Each row has a name. Each question is about the rows just above it.

Columns, left to right: C S H U Q V T E
Zaba: 97	101	102	100	102	104	102	101
pona: 79	115	116	97	118	128	117	103
fivor: 163	49	106	192	161	132	72	178
favi: 102	101	100	102	100	111	105	139
tubef: 102	101	100	102	100	100	101	102
vak: 147	77	86	159	132	122	98	164
gop: 158	60	96	179	149	126	82	172
nasum: 106	98	97	107	103	104	109	110
pel: 138	90	80	141	117	118	108	150
Which column holds 163	102	102	147	158 top down? : C
nasum without one entry, shuffled: 103	104	110	107	106	98	109. Gone: : 97
Shuffled pel with one entry gone: 80	141	118	90	150	117	108, missing : 138
The row named fivor: : 163	49	106	192	161	132	72	178
nasum without one entry, shuffled: 104	97	109	103	106	98	107. Gone: : 110
The row named tubef: : 102	101	100	102	100	100	101	102
Shuffled pona with one entry gone: 118	116	79	128	103	97	117, missing : 115

Columns, left to right: M J L N D X A F K Z
pona: 89	85	109	148	108	125	60	63	60	83
pel: 82	93	68	124	106	37	108	53	105	91
fivor: 89	97	75	91	107	41	135	94	72	60
buvi: 89	97	75	91	107	41	135	94	129	56
Pules: 120	109	119	76	87	165	102	90	81	146
bibef: 88	84	83	147	108	124	61	62	60	81
Shuffled bibef with one entry gone: 84	124	62	108	147	81	83	88	61, missing : 60
Which column holds this, read top down? 124	91	91	76	147 : N
pona without one entry, shuffled: 148	60	109	60	63	125	83	85	89. Gone: : 108
Which column holds this, read top down? 108	106	107	107 : D
The row named pona: : 89	85	109	148	108	125	60	63	60	83
bibef without one entry, shuffled: 60	83	147	62	108	81	84	61	124. Gone: : 88

Columns, left to right: nugi Sor lar kiz ris davim ruraz
buvi: 158	56	109	85	67	93	112
gop: 124	43	135	74	51	61	68
Pules: 114	32	139	56	11	63	70
nasum: 144	60	111	109	100	90	81
bibef: 127	29	135	54	14	34	60
pel: 183	54	97	106	69	49	133
fivor: 126	33	123	80	54	44	52
vak: 144	48	110	99	90	75	80
The row named buvi: : 158	56	109	85	67	93	112
Which entry of nasum is missing from 144	109	90	100	81	111? : 60
Which entry of buvi is missing from 85	109	158	56	112	67? : 93
Which entry of Pules is missing from 56	114	32	70	139	11? : 63
The row named bibef: : 127	29	135	54	14	34	60
The row named pel: : 183	54	97	106	69	49	133
The row named fivor: : 126	33	123	80	54	44	52

Columns, left to right: vut pubip vudep Dopo ses Bavo boda
favi: 60	116	144	81	63	134	108
buvi: 97	136	144	55	44	72	153
tubef: 97	138	119	108	119	137	13
Zaba: 74	138	119	108	119	137	13
136	138	138 is in which column, read top down? : pubip
The row named Zaba: : 74	138	119	108	119	137	13
Which column holds this, read top down? 108	153 : boda
Whose row is 97	136	144	55	44	72	153? : buvi

Columns, left to right: gid Viku Beni miga litem Negil voto gok Reki falig
pona: 69	113	138	130	130	94	118	74	70	75
favi: 145	50	116	33	118	104	61	41	64	132
bibef: 160	168	23	108	81	165	73	168	57	128
Zaba: 109	42	107	89	170	137	40	148	125	119
pel: 138	106	165	68	156	105	120	51	24	61
buvi: 175	122	62	105	63	71	51	138	170	173
gop: 26	149	121	68	63	154	168	68	75	105
Pules: 130	98	62	94	145	113	41	145	64	139
nasum: 91	64	85	87	45	120	27	65	113	50
vak: 43	98	139	109	33	29	168	29	142	60
Which entry of Zaba is missing from 107	170	89	119	148	137	42	40	125? : 109
Which column holds this, read top down? 94	87 : miga
Which column holds 109	138	175	26	130 top down? : gid
Which entry of gop is missing from 149	121	75	105	154	68	68	63	26? : 168
Which entry of Zaba is missing from 109	148	89	137	107	119	42	170	40? : 125
The row named pel: : 138	106	165	68	156	105	120	51	24	61

Columns, left to right: W B G Y
bibef: 146	131	60	107
nasum: 73	128	150	132
vak: 114	76	54	77
buvi: 133	97	70	74
favi: 14	27	157	92
tubef: 12	27	152	88
fivor: 31	58	147	97
pel: 121	102	98	125
pona: 154	113	111	153
gop: 108	138	108	107
Which column holds 111	108 top down? : G
buvi without one entry, shuffled: 74	97	70. Gone: : 133
The row named tubef: : 12	27	152	88
Shuffled gop with one entry gone: 108	108	138, missing : 107
Shuffled favi with one entry gone: 27	157	14, missing : 92

Columns, left to right: pok dadut vil vuf sot relek muko
gop: 88	58	66	122	132	102	32
Pules: 111	79	127	118	89	61	136
tubef: 147	65	103	121	50	75	70
buvi: 73	109	139	114	142	134	60
Which column holds 111	147	73 top down? : pok
The row named buvi: : 73	109	139	114	142	134	60

Columns, left to right: Rumo Guro dusop gona pugob bazo Tobor vupif
tubef: 96	166	45	88	89	169	155	67
pel: 94	157	68	162	142	112	139	62
nasum: 65	60	117	145	98	55	77	137
Pules: 65	60	117	145	98	55	77	41
94	65	65 is in which column, read top down? : Rumo
The row named Pules: : 65	60	117	145	98	55	77	41
Which column holds this, read top down? 62	137	41 : vupif

Columns, left to right: piv fud solin buvo Kabik seru vaf
Pules: 82	91	108	54	155	93	131
pel: 52	129	87	128	97	84	96
gop: 73	77	92	100	107	129	77
Zaba: 104	92	174	93	33	110	131
nasum: 30	145	81	150	93	58	109
buvi: 149	36	34	126	99	85	142
favi: 109	104	73	72	144	88	105
fivor: 70	112	94	98	103	130	64
128	100	93	150	126	72	98 is in which column, read top down? : buvo
Which entry of favi is missing from 105	109	104	144	88	73? : 72

Columns, left to right: sovel rusi gobok vemu buno poki mozet gis Sego pag
gop: 53	163	75	168	61	142	66	66	108	58
favi: 94	123	134	134	113	132	41	48	124	106
bibef: 115	71	106	69	112	80	112	112	92	114
nasum: 89	69	127	74	130	104	89	98	76	129
Pules: 44	94	120	109	130	151	117	93	48	132
Shuffled Pules with one entry gone: 130	120	109	151	117	44	132	48	93, missing : 94
Shuffled bibef with one entry gone: 92	112	106	80	71	69	112	112	114, missing : 115
Pules without one entry, shuffled: 130	117	109	120	44	94	93	132	48. Gone: : 151
The row named gop: : 53	163	75	168	61	142	66	66	108	58
favi without one entry, shuffled: 94	132	134	123	134	113	41	106	48. Gone: : 124

Columns, left to right: sut muma Tupes gese livat Ronek
nasum: 142	47	45	71	158	126
Pules: 158	150	131	120	148	157
favi: 90	52	52	33	151	94
Zaba: 174	117	96	131	138	166
tubef: 174	110	96	131	163	109
gop: 169	81	72	112	155	161
vak: 158	151	127	122	145	157
pel: 158	150	131	113	148	157
buvi: 116	173	146	76	162	135
Which column holds this, read top down? 112	122	113	76 : gese
The row named vak: : 158	151	127	122	145	157
142	158	90	174	174	169	158 is in which column, read top down? : sut
Shuffled tubef with one entry gone: 110	163	131	174	96, missing : 109
Which column holds 113	76 top down? : gese
Which column holds this, read top down? 158	90	174	174 : sut

Columns, left to right: pimi Rugi pibi Kosed Ruke
favi: 83	102	43	143	168
nasum: 76	71	141	86	40
pona: 82	86	91	115	102
buvi: 167	147	104	71	112
bibef: 150	135	79	97	136
tubef: 170	131	190	11	7
fivor: 49	72	85	128	107
vak: 52	80	26	170	182
Which column holds 143	86	115	71	97	11 top down? : Kosed
167	150	170 is in which column, read top down? : pimi
The row named vak: : 52	80	26	170	182
fivor without one entry, shuffled: 72	49	107	128. Gone: : 85
Which column holds this, read top down? 71	86	147	135 : Rugi
The row named pona: : 82	86	91	115	102

Columns, left to right: doz kekig Livo vika Femos Zime foma miref
tubef: 48	48	123	122	123	123	47	95
pona: 122	81	157	184	108	114	104	129
pel: 112	119	58	45	37	170	169	32
buvi: 62	78	61	67	104	86	89	93
Shuffled pel with one entry gone: 112	58	37	45	32	169	119, missing : 170
buvi without one entry, shuffled: 89	78	93	86	104	67	61. Gone: : 62
The row named pel: : 112	119	58	45	37	170	169	32
tubef without one entry, shuffled: 95	123	47	123	48	123	48. Gone: : 122
Which entry of tubef is missing from 123	123	95	48	47	48	123? : 122

Columns, left to right: tor Doba ter Vevi Kuz
vak: 115	82	72	109	123
tubef: 123	131	146	39	40
bibef: 90	133	154	95	57
pona: 87	141	173	72	62
pel: 119	85	65	120	92
favi: 86	75	64	73	149
fivor: 84	71	59	64	160
The row named tubef: : 123	131	146	39	40
The row named pel: : 119	85	65	120	92
The row named fivor: : 84	71	59	64	160
95	72 is in which column, read top down? : Vevi
40	57 is in which column, read top down? : Kuz
Shuffled tubef with one entry gone: 123	146	131	39, missing : 40
Which entry of pel is missing from 65	120	85	92? : 119

Columns, left to right: ril tobud ped los vav Beben lutud
Pules: 142	88	84	129	158	147	16
bibef: 154	118	113	129	138	149	69
pel: 142	118	84	129	158	70	114
tubef: 142	88	84	129	158	70	114
Which column holds 147	149	70 top down? : Beben
Which entry of bibef is missing from 154	118	149	69	129	113? : 138
The row named Pules: : 142	88	84	129	158	147	16
The row named pel: : 142	118	84	129	158	70	114
Which entry of bibef is missing from 154	113	129	138	149	118? : 69

Columns, left to right: vedu refe Sim kun nufum zef mekis rer zozav rorug
Pules: 48	64	129	96	89	113	78	87	180	157
vak: 58	143	107	103	131	75	83	100	164	123
tubef: 71	85	125	141	115	123	125	62	120	111
nasum: 62	135	143	123	138	80	109	74	175	112
fivor: 59	46	114	120	86	141	107	80	119	135
gop: 70	127	118	115	114	110	82	80	183	152
pona: 56	84	85	93	88	119	61	96	154	160
favi: 37	15	140	104	86	110	104	75	142	126
Zaba: 99	145	30	139	107	159	88	101	64	135
pel: 71	85	125	141	115	118	112	123	28	86
The row named gop: : 70	127	118	115	114	110	82	80	183	152
The row named tubef: : 71	85	125	141	115	123	125	62	120	111

Columns, left to right: gezo lege Boz zaz toras riman zoze neto timid Veka
fivor: 102	92	86	90	139	139	115	77	63	97
nasum: 101	101	69	87	91	99	112	92	105	89
gop: 132	128	72	121	45	89	77	172	144	88
Zaba: 129	116	109	93	136	81	92	73	60	114
buvi: 96	119	111	110	71	65	91	91	121	98
Pules: 90	144	103	141	66	95	71	143	130	105
tubef: 90	144	94	141	66	95	71	143	130	105
vak: 94	95	105	92	122	107	133	64	61	98
bibef: 132	128	72	121	45	89	77	172	144	131
143	143 is in which column, read top down? : neto
Which entry of tubef is missing from 105	94	143	130	144	95	90	66	71? : 141
The row named buvi: : 96	119	111	110	71	65	91	91	121	98

Columns, left to right: Tili Benov zovo pamen nirov fufe logut
tubef: 91	71	133	128	74	132	89
pel: 113	103	94	66	104	86	130
favi: 127	43	67	84	88	129	97
bibef: 86	126	110	118	69	52	101
nasum: 111	162	114	107	71	60	103
buvi: 141	110	103	100	117	121	157
Pules: 65	67	124	71	128	85	103
vak: 168	117	77	86	159	38	39
pona: 100	13	115	90	138	113	59
Which entry of vak is missing from 168	117	86	77	39	159? : 38
The row named favi: : 127	43	67	84	88	129	97
The row named pona: : 100	13	115	90	138	113	59
71	117	128	159 is in which column, read top down? : nirov
94	67	110	114	103	124	77	115 is in which column, read top down? : zovo

Columns, left to right: Zusi Pur neki vebem lan bam
nasum: 59	90	153	68	149	60
pona: 81	71	67	82	69	93
bibef: 77	68	22	189	74	192
fivor: 62	79	67	129	96	96
gop: 75	97	73	138	80	127
The row named fivor: : 62	79	67	129	96	96
Shuffled gop with one entry gone: 75	97	80	138	127, missing : 73

Columns, left to right: Foga lagel Sepo besez gat kag vop sosup
favi: 94	60	115	115	33	43	110	50
buvi: 141	38	109	80	38	83	147	82
tubef: 142	36	110	80	36	84	148	104
fivor: 154	128	129	92	81	119	136	127
The row named buvi: : 141	38	109	80	38	83	147	82
Which entry of fivor is missing from 136	92	154	119	127	81	128? : 129
Shuffled buvi with one entry gone: 80	38	38	109	82	141	147, missing : 83
Which column holds 110	147 top down? : vop
141	38	109	80	38	83	147	82 is in which row? : buvi

Columns, left to right: dez Mefa vidat lazat gafik dep
fivor: 127	100	118	100	95	109
Zaba: 134	94	167	104	117	85
nasum: 83	94	97	94	117	105
pel: 105	109	138	88	119	98
favi: 142	94	84	97	160	95
tubef: 143	93	122	103	95	121
gop: 42	72	126	74	85	89
bibef: 92	105	94	98	103	105
Pules: 103	121	98	101	91	106
pona: 95	39	30	63	31	86
pel without one entry, shuffled: 88	105	119	109	138. Gone: : 98
94	94	109	94	93	72 is in which column, read top down? : Mefa
Which column holds 121	39 top down? : Mefa

Columns, left to right: medu Vese fabov soloz Dur Dov kasup Tam
tubef: 118	43	139	83	114	164	130	82
nasum: 168	40	39	141	62	164	106	135
favi: 60	45	154	100	105	99	107	94
gop: 118	44	95	123	100	133	102	105
Pules: 132	43	60	123	149	164	122	109
The row named tubef: : 118	43	139	83	114	164	130	82
Which entry of tubef is missing from 139	164	43	82	118	114	130? : 83
The row named gop: : 118	44	95	123	100	133	102	105
tubef without one entry, shuffled: 118	114	82	139	130	43	164. Gone: : 83
Which column holds 95	60 top down? : fabov

Columns, left to right: pupug putib vok vumop
buvi: 137	72	102	122
Zaba: 109	72	66	175
tubef: 84	84	110	105
fivor: 113	64	126	100
pona: 88	122	85	100
vak: 56	103	57	122
Pules: 88	134	112	47
nasum: 60	72	59	138
Which column holds this, read top down? 109	84	113	88	56	88	60 : pupug
Which column holds 122	175	105	100 top down? : vumop
vak without one entry, shuffled: 57	122	103. Gone: : 56
Which column holds this, read top down? 122	47	138 : vumop
Which column holds 102	66	110	126	85	57	112 top down? : vok
The row named Zaba: : 109	72	66	175
Shuffled vak with one entry gone: 57	56	122, missing : 103

Columns, left to right: kegoz Gopu fike fal dipe
Pules: 80	134	150	56	66
nasum: 74	144	161	96	64
vak: 62	164	172	150	22
pel: 98	124	120	37	79
favi: 64	150	173	86	44
The row named favi: : 64	150	173	86	44
The row named Pules: : 80	134	150	56	66
Which column holds 161	172 top down? : fike
The row named vak: : 62	164	172	150	22

Columns, left to right: lof gupe pigu nedi gama Fuluv nedon ditos Sugu
gop: 109	112	95	104	92	84	86	113	103
nasum: 92	89	66	94	89	83	102	118	97
fivor: 131	104	62	89	117	87	129	71	66
Pules: 126	133	94	105	81	84	103	92	95
vak: 81	81	104	101	84	101	166	113	124
pona: 125	119	94	92	107	69	144	120	91
Shuffled Pules with one entry gone: 81	84	105	133	126	103	95	92, missing : 94
Which entry of Pules is missing from 81	133	84	105	92	103	94	95? : 126
The row named pona: : 125	119	94	92	107	69	144	120	91
pona without one entry, shuffled: 94	144	69	125	92	91	120	107. Gone: : 119

Columns, left to right: tova Tobad pake Nuf Sabi fos lepu Lufep
gop: 159	185	102	92	123	114	121	72
Zaba: 55	87	71	69	141	142	77	96
vak: 78	109	75	62	145	140	56	100
pel: 181	135	95	113	143	94	144	98
Which column holds 123	141 top down? : Sabi
Which column holds 72	96 top down? : Lufep
Which column holds this, read top down? 69	62	113 : Nuf
Shuffled pel with one entry gone: 95	94	98	144	135	181	143, missing : 113

Columns, left to right: Zilan veb Det von puf tabir Zabo kug lopi
fivor: 154	62	32	96	147	139	58	62	103
gop: 151	60	95	94	145	138	59	61	101
favi: 158	70	37	99	149	141	55	61	110
bibef: 148	57	31	92	142	138	60	63	98
Pules: 153	65	33	97	147	140	56	62	105
Zaba: 155	67	34	97	147	141	56	62	107
nasum: 149	59	30	94	144	139	59	63	100
buvi: 152	61	31	95	146	139	57	62	103
pel: 155	67	36	98	150	141	55	62	109
tubef: 158	71	37	99	151	142	54	61	112
Which column holds 153	155	149 top down? : Zilan
The row named nasum: : 149	59	30	94	144	139	59	63	100
gop without one entry, shuffled: 61	151	95	138	59	94	145	101. Gone: : 60
Which entry of gop is missing from 145	61	101	60	59	95	151	138? : 94

Columns, left to right: Masep kup kir nezik Vot nub kedel
tubef: 127	80	99	103	182	94	100
Pules: 98	78	153	89	97	107	159
gop: 99	93	95	42	80	102	101
127	98 is in which column, read top down? : Masep
The row named Pules: : 98	78	153	89	97	107	159
gop without one entry, shuffled: 95	102	80	93	42	99. Gone: : 101

Columns, left to right: ziva telu pepu kipu lezed
fivor: 71	94	98	38	96
Zaba: 110	96	97	95	136
bibef: 67	96	97	95	136
gop: 96	104	102	54	112
vak: 87	108	100	61	90
Pules: 130	100	103	45	76
pona: 100	106	104	129	71
favi: 67	96	100	95	136
nasum: 110	99	106	91	117
buvi: 129	96	97	127	95
pel: 31	95	99	114	66
The row named fivor: : 71	94	98	38	96
The row named Zaba: : 110	96	97	95	136
Which column holds this, read top down? 71	110	67	96	87	130 : ziva
Which entry of Zaba is missing from 97	110	96	95? : 136

Columns, left to right: Raz bape lera zepu Gafo kan Meki
Zaba: 119	52	149	150	120	47	120
bibef: 157	136	146	133	136	123	93
vak: 99	70	143	166	106	78	142
136	70 is in which column, read top down? : bape
Shuffled bibef with one entry gone: 157	136	136	93	146	123, missing : 133
Which column holds this, read top down? 149	146 : lera
The row named vak: : 99	70	143	166	106	78	142
Shuffled vak with one entry gone: 99	78	106	166	70	142, missing : 143
The row named Zaba: : 119	52	149	150	120	47	120
47	123 is in which column, read top down? : kan

Columns, left to right: fot vek Pemi lopu
bibef: 63	132	78	64
fivor: 52	38	39	136
buvi: 50	64	74	151
pona: 52	81	51	136
The row named buvi: : 50	64	74	151
Which entry of pona is missing from 136	51	81? : 52
fivor without one entry, shuffled: 136	38	52. Gone: : 39
50	52 is in which column, read top down? : fot
Which column holds this, read top down? 63	52	50 : fot
78	39 is in which column, read top down? : Pemi
Shuffled buvi with one entry gone: 64	50	151, missing : 74

